These are the activations of a small neural network, seen along a few directions. Each row is one input.
Each table varies a few parts of the input and shows all the possible inputs, shuffled.
A made-up example of a description, with smaller parts first: one of 8 places around a ring, together with either a single point or one of 11 places around a ring or (one of 3 separate values, together with one of 4 places along a line).
Shared parts are said once, and a part with two or three values counts as separate values.
In the rows, zero is written as 128.

Other details of the inputs vary at random and push rows far along two fixed directions, the same in every table; ignore that.
These rows show it; all are for the same input, with only those details redrawn:
[168 154  86 144 127 123  84 121 149 147 215]
[139  86 173 103 189 112 121 106  96 117 163]
[165 157  85 140 115 128  91 125 153 143 200]
[133 112 151  94 130 136 141 129 126 106 110]
[142 151 105 108  78 151 134 146 162 114 109]
[129 115 150  89 117 142 148 134 132 101  92]
[132 111 151  94 130 136 141 129 126 106 109]
[162 161  83 136 102 134  97 131 159 139 184]

Rows:
x1: [114  87 159 153 182 103 100 126  74 139 163]
x2: [131  89 153 106 177 102 126  94 108 105 138]
x3: [139 140  95 130 108 117 123 106 160 131 124]
x4: [128 155 113 129  85 138 142 132 158 122 135]
x5: [ 92  91 194 115 213 117 152 128  56 124 107]
x6: [140 150 107 131  96 145 135 136 162 112 128]
x7: [130 121 148  93 129 127 137 122 126 100 105]
x8: [124 108 130 105 107 143 162 131 149  95  76]
x9: [125 104 136 106 120 128 155 113 146 115  79]
x10: [116 159 116 134 119 146 131 144 113 146 121]
x11: [ 95  98 168 121 118 135 144 147  95 113  58]
x12: [121 104 138 178 189  89  83 125  80 148 193]
x13: [105 164 110 123  89 166 142 168 131 133  76]
x14: [138 149  85 198 139 102  74 133 117 164 206]
x15: [146 112 116 160 171 102 112  87 139 143 188]
x16: [115 156 118 132 124 152 125 149 114 147 120]
x17: [133 158 106 126  81 126 134 116 173 138  87]
x18: [126  86 152 118 157 118 153 102 129 119 106]
x19: [122 138 118 153  98 129 117 138 115 141 119]
x20: [121 135 121 152 103 133 111 143 115 142 119]
x21: [150 164  90 132  92 126 103 127 155 150 193]
x22: [119 124 155  91 120 118 143 117 122 111 114]
x23: [ 90  91 182 107 189 134 148 142  71 120  96]
x24: [138 122 133 114 124 139 136 132 138 114 129]
x25: [154 155  94 150 120 118  95 118 146 159 227]
x26: [102  70 196 139 203  94 130 116  53 124 124]
x27: [111 148 112 148  69 141 141 159 133 126  72]
x28: [148 144 108 117 104 139 119 135 151 123 142]
x29: [123 119 146 118 106 135 162 119 158 130  64]
x30: [128 114 150 138 146 116 144  99 143 136 113]
x31: [129 113 151 116 131 120 144 106 142 139  93]
x32: [ 99 176  96 134  77 161 157 178 145 123  56]
x33: [ 98 165 104 137  98 152 143 177 134 126  78]
x34: [119 134 138 147 182 123 120 130  87 152 164]
x35: [140 135  96 142 111 132 131 120 162 114 138]
x36: [153 108 115 134 168 105 101  99 126 133 196]
- What is each input in this table made of? => either (one of 2 separate values, together with one of 8 places around a ring) or (one of 4 places along a line, together with one of 5 places along a line)
- Change only the choice among 2 separate values in x14. List by row number the other rows that result. => x32
- Change only the place on the line of 4 in x18. List by row number the other rows that result. => x3, x9, x15
- Change only the choice among 2 separate values in x1. List by row number the other rows that result. => x23

Rows:
x37: [119 129 119 115  83 143 160 136 162 103  59]
x38: [113 146 109 165 140 131 114 153 105 147 147]
x39: [119 139 130  95  76 155 152 150 144 106  74]
x40: [102 123 144 160 176 111 109 133  76 160 136]
x41: [144 143 103 135 133 127 108 126 137 134 177]
x42: [124  97 172  96 178 126 143 114 103 119 129]
x43: [112  64 193  93 164 115 164 111 102  93  70]
x44: [144 140 109 143 124 117 117 110 156 143 156]
x45: [123 100 176  97 174 120 141 114 103 116 130]
x46: [108 117 143  97  94 148 183 133 149  93  24]
x47: [100 155 115 147  84 153 136 177 121 128  79]
x48: [148 149 110 125 116 132 112 125 141 138 167]
x49: [152 169  73 150  84 135 115 127 180 147 145]
x50: [137 106 131 139 149 106 108 105 126 132 163]
x51: [152 122 123 146 149 105 103  98 133 146 182]
x52: [145 131 119 132 165 122 108 116 120 136 189]
x53: [126  76 179 116 178 101 135  91  99 122 135]
x54: [150 169  73 137  74 139 105 143 166 133 159]
x55: [134 149 107 110  80 149 137 151 150 111 102]
x56: [109 137 132 163 142 125 109 147  88 152 137]
- What is each input in this table made of? => either one of 4 places along a line or (one of 2 separate values, together with one of 8 places around a ring)
- Which of the alternatives is x48? => one of 2 separate values, together with one of 8 places around a ring
